A small network was shown many inputs. Here are its activations along a few directions, one row for each input.
Each table varies a few parts of the input and shows all the possible inputs, shuffled.
A made-up example of a description, with smaller parts first: one of 6 places along a line, together with either a single point or (one of 2 separate values, together with one of 5 places around a ring) or one of 11 places along a line.
Shared parts are said once, and a part with two or three values counts as separate values.
In the rows, 128 means zero.

Other details of the inputs shift rows strongly along two fixed directions, in all tables alike. That doesn't count.

Table:
R1: [119 139 133 141 127 139 121 128 133 130 141 125 119]
R2: [125 128 131 148 121 131 122 125 131 139 133 132 116]
R3: [127 129 127 147 136 138 118 137 131 127 130 125 121]
R4: [122 132 133 147 123 135 125 125 129 135 138 129 116]
R5: [167 137 102  38 133  36 168 170  74 101 142 178 147]
R6: [113  51  71  33 104 209 231  93 168 157  70  24 191]
R7: [131 124 126 149 131 131 114 137 136 132 120 132 122]
R8: [113 143 162 141 127 113 113  96 133 123 122 122 145]
R9: [125 129 132 138 131 140 110 128 130 120 131 128 120]
R10: [121 133 133 140 125 133 116 130 138 136 131 132 117]
R11: [133 124 127 154 129 133 120 132 129 134 126 129 121]
R12: [124 129 132 141 124 130 114 130 139 139 127 134 117]
R13: [128 125 131 145 125 135 113 123 125 127 125 132 119]
R14: [128 127 127 148 133 135 116 137 134 130 124 130 123]
R15: [160 141 102  39 138  51 173 165  72  95 157 166 151]
R16: [126 127 132 144 128 139 116 123 124 123 131 129 120]
R17: [130 126 129 153 132 137 123 133 126 130 132 126 121]
R18: [121 135 132 140 126 136 118 130 136 132 137 127 117]
R19: [123 155 164 135 137 121 120  89 139 125 120 129 135]
R20: [125 128 133 138 129 137 109 129 132 124 124 132 121]
Description of these inputs: either one of 2 separate values or (one of 3 separate values, together with one of 6 places around a ring).
Question: Which other rows belong to the same alternative as R19? List them by row number.
Answer: R8
Question: A walk changes only the place on the ring of 6. It starts at R1 and steps to R4. List the rest of the walk in order.
Answer: R2, R12, R10, R18

Table:
R21: [120 113 115 146 125 141 138 136 125 125 139 118 127]
R22: [136 122 115 124 140 149 124 129 125 117 113 121 129]
R23: [155 128  99  86 131  78 165 162 105 127 147 147 154]
R24: [126 142 164 159 118 132 118  95 133 118 120 124 130]
R25: [ 97 149 155 147 129 128 108  97 133 134 128 119 133]
R26: [135 113 119 118 129 139 120 137 136 126 109 107 137]
R27: [129 113 124 144 120 136 141 121 125 153 120 125 122]
R28: [115 119 115 117 115 147 132 131 132 123 135 120 121]
R29: [127 121 112 108 113 148 137 128 153 140 125 119 137]
R30: [106 136 156 143 135 130  98  87 134 128 138 123 130]
R31: [135 136 156 146 133 129 110  90 144 118 129 122 134]
R32: [125 128 115 116 121 159 132 122 122 125 136 122 115]
R33: [130 122 114 145 132 151 137 129 112 127 138 120 120]
R34: [143 133 108  67 112  82 157 154 101 121 150 160 141]
R35: [133 147 148  88 151  86 155 165  84 108 154 166 131]
R36: [154 126 103  71 132  80 150 159 108 113 126 153 159]
R37: [145 136 110  70 126  72 159 156 116 124 141 156 125]
R38: [119 105 127 126 122 133 126 125 135 132 102 123 127]
R39: [113 163 156 154 129 127 121 109 143 129 114 119 136]
R40: [124 109 116 137 114 141 140 131 132 143 130 117 141]
R41: [122 104 119 118 115 145 127 126 135 131 107 120 148]
R42: [132 134 111 117 130 155 132 126 132 125 136 121 116]
R43: [114 142 153 140 144 128  99  91 144 129 136 122 133]
R44: [128 114 118 139 129 128 141 134 142 146 123 115 125]
R45: [120 108 122 139 118 129 142 130 131 145 124 117 123]
R46: [138 129 110 144 141 148 137 133 122 128 137 118 122]
R47: [129 112 120 138 119 138 135 138 122 137 134 106 129]
R48: [124 121 127 124 111 142 137 115 138 147 119 131 115]
R49: [155 141 112  78 128  80 159 145 112 130 138 165 126]
R50: [128 131 161 152 125 131 106  86 133 118 133 125 129]
R51: [149 128 103  79 141  80 148 163 101  98 131 152 146]
R52: [137 119 116 138 130 137 133 142 133 138 133 105 131]
R53: [122 118 122 108 109 146 130 132 131 135 132 109 121]
R54: [105 157 160 158 120 129 118 105 132 129 116 121 133]
R55: [131 123 117 107 119 144 130 136 142 135 130 107 124]
R56: [104 155 151 143 138 127 111 101 144 135 125 117 137]
R57: [127 110 122 124 131 131 124 129 145 132 101 121 129]
R58: [139 204 189 188 183  64  66 186  85  93 190 218  80]
R59: [128 170 154 240 156 115  52 159 121 110 175 171  80]
R60: [129 117 119 126 133 152 124 125 114 117 115 123 127]
R61: [119 108 118 125 125 143 125 132 127 115 114 120 135]
R62: [129 110 130 131 125 139 125 115 130 139 100 132 126]
R63: [127 106 123 117 119 142 122 132 126 126 110 108 135]
R64: [136 120 119 141 131 135 140 124 136 153 119 123 125]
R65: [134 148 159 154 126 130 122  99 144 118 118 121 133]
R66: [113 116 126 118 109 135 135 125 142 141 122 123 113]
R67: [123 124 110 115 125 145 133 134 143 122 134 118 124]
R68: [136 117 126 130 135 137 123 119 140 139  99 131 128]
Question: What do these inputs look like to the network?
Answer: one of 2 separate values, together with either a single point or one of 5 places around a ring or (one of 3 separate values, together with one of 6 places along a line)
Question: The inputs of R29 and R34 match in every part but the choice among 2 separate values. If R52 is changed in the same way as R29 into R34, which row does it become?
Answer: R47
Question: Which other rows does R56 become when the place on the ring of 5 takes its other values? List them by row number.
Answer: R31, R39, R43, R65
Question: Which other rows does R28 become when the choice among 3 separate values takes its other values? List them by row number.
Answer: R21, R61

Table:
R69: [117 122 123 132 128 160 131 117 144 131 125 104 131]
R70: [138 124 126 117 133 112 132 135 109 114 131 140 128]
R71: [141 128 122 122 136 105 131 137 116 123 122 141 137]
R72: [129 137 125 116 131 110 140 142 120 127 141 138 126]
R73: [104 184 203 242 144 110  22 114 128 110 155 166  93]
R74: [118 115 122 130 119 160 131 111 136 132 127 106 128]
R75: [118 122 127 137 125 150 139 122 142 143 122 106 129]
R76: [140 129 124 125 133 100 137 138 120 133 130 138 133]
R77: [142 130 128 121 138 112 134 139 113 115 129 137 138]
R78: [124 118 126 138 125 140 130 122 146 144 118 114 129]
R79: [124 115 125 132 110 144 126 119 141 143 119 118 125]
R80: [138 126 122 121 122 103 134 134 116 132 132 144 128]
R81: [137 139 123 120 135 113 138 138 114 118 141 132 132]
R82: [130 139 121 108 134 116 131 138 117 119 146 135 127]
R83: [133 134 124 106 136 117 124 141 117 117 136 139 129]
R84: [121 121 128 142 126 147 141 121 139 142 119 106 133]
R85: [116 116 124 130 113 155 135 116 137 142 125 112 126]
R86: [136 153 147 106 133 102 140 105 124 125 130 144 131]
R87: [124 118 126 140 129 147 120 121 143 135 110 117 131]
R88: [124 122 127 142 127 156 137 117 139 131 120 102 136]
R89: [132 130 124 122 124 110 141 135 110 129 140 142 128]
R90: [119 122 127 130 123 151 116 125 147 132 113 119 125]
R91: [121 112 129 132 123 157 121 116 136 128 117 110 124]
R92: [139 132 126 116 138 114 131 140 115 116 132 138 135]
R93: [120 119 129 133 132 160 120 121 143 128 117 112 130]
R94: [135 132 124 116 128 105 134 141 127 129 134 143 127]
R95: [123 114 126 133 117 148 119 119 138 133 110 117 123]
R96: [135 132 122 113 132 110 128 141 122 120 125 144 131]
R97: [127 138 125 110 128 112 136 141 121 127 144 139 123]
R98: [133 134 125 111 124 107 132 142 129 128 136 143 124]
R99: [138 124 121 118 128 105 129 134 113 121 124 143 128]
R100: [120 114 124 138 121 158 135 112 135 130 125 108 130]
Question: What do these inputs look like to the network?
Answer: either one of 2 separate values or (one of 5 places around a ring, together with one of 6 places around a ring)
Question: Which other rows belong to the same alternative as R86? List them by row number.
Answer: R73
Question: A walk changes only the place on the ring of 5. It starts at R95 and steps to R79. List the rest of the walk in order.
Answer: R85, R74, R91

Table:
R101: [133 122 128 144 124 134 111 128 143 138 118 135 118]
R102: [133 128 128 157 130 134 124 124 134 138 124 126 126]
R103: [159 135 112  73 147  59 152 168  82 101 134 162 147]
R104: [121 128 131 141 129 149 113 129 126 116 133 123 124]
R105: [121 139 132 139 138 149 118 132 138 121 135 121 123]
R106: [129 121 128 144 133 147 112 126 125 116 125 125 121]
R107: [124 119 133 146 124 129 111 135 143 140 113 134 122]
R108: [117 130 130 135 122 141 113 124 137 137 133 131 111]
R109: [118 138 129 137 126 139 116 131 146 137 132 127 115]
R110: [150 151 120  87 138  59 157 157  81 114 169 166 131]
R111: [156 137 110  87 131  57 162 155  78 112 153 165 138]
R112: [124 125 132 159 130 128 124 131 134 139 119 125 130]
R113: [120 131 131 137 135 152 114 127 129 120 137 125 120]
R114: [125 119 129 142 118 136 112 125 135 134 123 133 113]
R115: [121 129 135 152 120 138 125 124 126 133 139 120 123]
R116: [115 138 154 136 131 123 104  99 138 118 119 120 144]
R117: [134  55  70  20 110 183 224  99 154 144  65  47 192]
R118: [122 140 135 149 132 137 130 127 140 137 142 117 121]
R119: [118 128 131 138 114 139 112 127 134 133 129 129 114]
R120: [120 147 160 138 128 128 124  93 138 132 119 130 127]
Question: What do these inputs look like to the network?
Answer: either one of 2 separate values or (one of 3 separate values, together with one of 6 places along a line)
Question: Which of the alternatives is R119?
Answer: one of 3 separate values, together with one of 6 places along a line

Table:
R121: [128  86  72 102 102 161 139 172 149 158 123 124 102]
R122: [156 154 121 133 150  92 135 166  94 106 149 160 121]
R123: [106 113 139 189 129 169 103 131 147 145 117 106 122]
R124: [129 148 148 223 137 112  60 151 119 124 153 159 103]
R125: [142 160 138 111 142  75 112 153 113 102 128 165 134]
R126: [156 159 137 118 148  80 116 148 106 102 127 175 126]
R127: [118 103 105  94 117 146 157 132 112 116 134 100 147]
R128: [120 126 135 178 135 191 105 117 141 122 136  99 108]
R129: [125 165 142 111 126  97 128 131 113 121 164 147 123]
R130: [ 98 120 151 161 119 172  80  99 146 119 115 112 120]
R131: [124 112 103  94 139 140 159 141 132 127 131  99 152]
R132: [118 134 123  93 115 124 170 119 146 143 119 109 148]
R133: [119 112 137 193 134 175 110 124 141 144 112 111 114]
R134: [114 128 122  90 127 127 162 113 146 146 132 106 147]
R135: [129 104 118  81 119 141 148 105 117 113 109 120 146]
R136: [138 109 119 110 107 114 166 104 136 150 114 117 143]
R137: [120 165 156 202 146 137  63 151 117 104 173 145  92]
R138: [160 134 115 144 137  78 127 156  89 117 147 165 126]
R139: [118 129 152 161 132 183  89  97 154 119 115 115 116]
R140: [124 119 123  73 123 137 142 117 136 112 116 110 154]
R141: [139 160 137 119 147  87 136 131 113 129 159 158 119]
R142: [136 140 143 121 137  71 108 149 105 116 122 165 130]
R143: [138 111 100  99 144 144 166 134 125 127 126 103 144]
R144: [132 131 121  95 120 129 177 112 140 143 116 113 142]
R145: [ 90 135 153 167 108 168 100  92 147 141 137 107 112]
R146: [139 166 140 114 132  98 134 126 105 120 163 154 116]
R147: [114 115 131 102 110 117 166 117 140 152 115 112 145]
R148: [105 129 149 161 143 166  81 109 166 130 109 109 125]
R149: [126 111 121 105 102 108 159 111 143 149 118 112 150]
R150: [110 131 135 184 133 177 104 133 155 133 122 100 122]
R151: [134  99 114  94 111 113 138 114 138 133  90 110 159]
R152: [127 112 128 104 115 122 173 110 134 153 111 117 139]
R153: [102 133 151 171 114 173 107  85 142 141 133 112 105]
R154: [146  96 112 100 116 120 144 108 133 135  87 117 152]
R155: [152 153 135 111 160  81 111 144 105 104 139 171 126]
R156: [144 138 120 129 139 101 127 151  77  97 162 156 116]
R157: [150 139 143 127 143  75 112 145  98 116 121 175 122]
R158: [139  85  72 103 106 163 147 166 144 156 118 127  99]
Question: What do these inputs look like to the network?
Answer: one of 2 separate values, together with either a single point or (one of 3 separate values, together with one of 6 places along a line)
Question: The inputs of R136 and R149 match in every part but the choice among 2 separate values. If R122 is changed in the same way as R136 into R149, which row does it become?
Answer: R150
Question: Which other rows does R134 become when the place on the line of 6 takes its other values? List them by row number.
Answer: R129, R132, R145, R147, R149
Question: Which other rows does R132 become when the choice among 2 separate values takes its other values? List them by row number.
Answer: R144
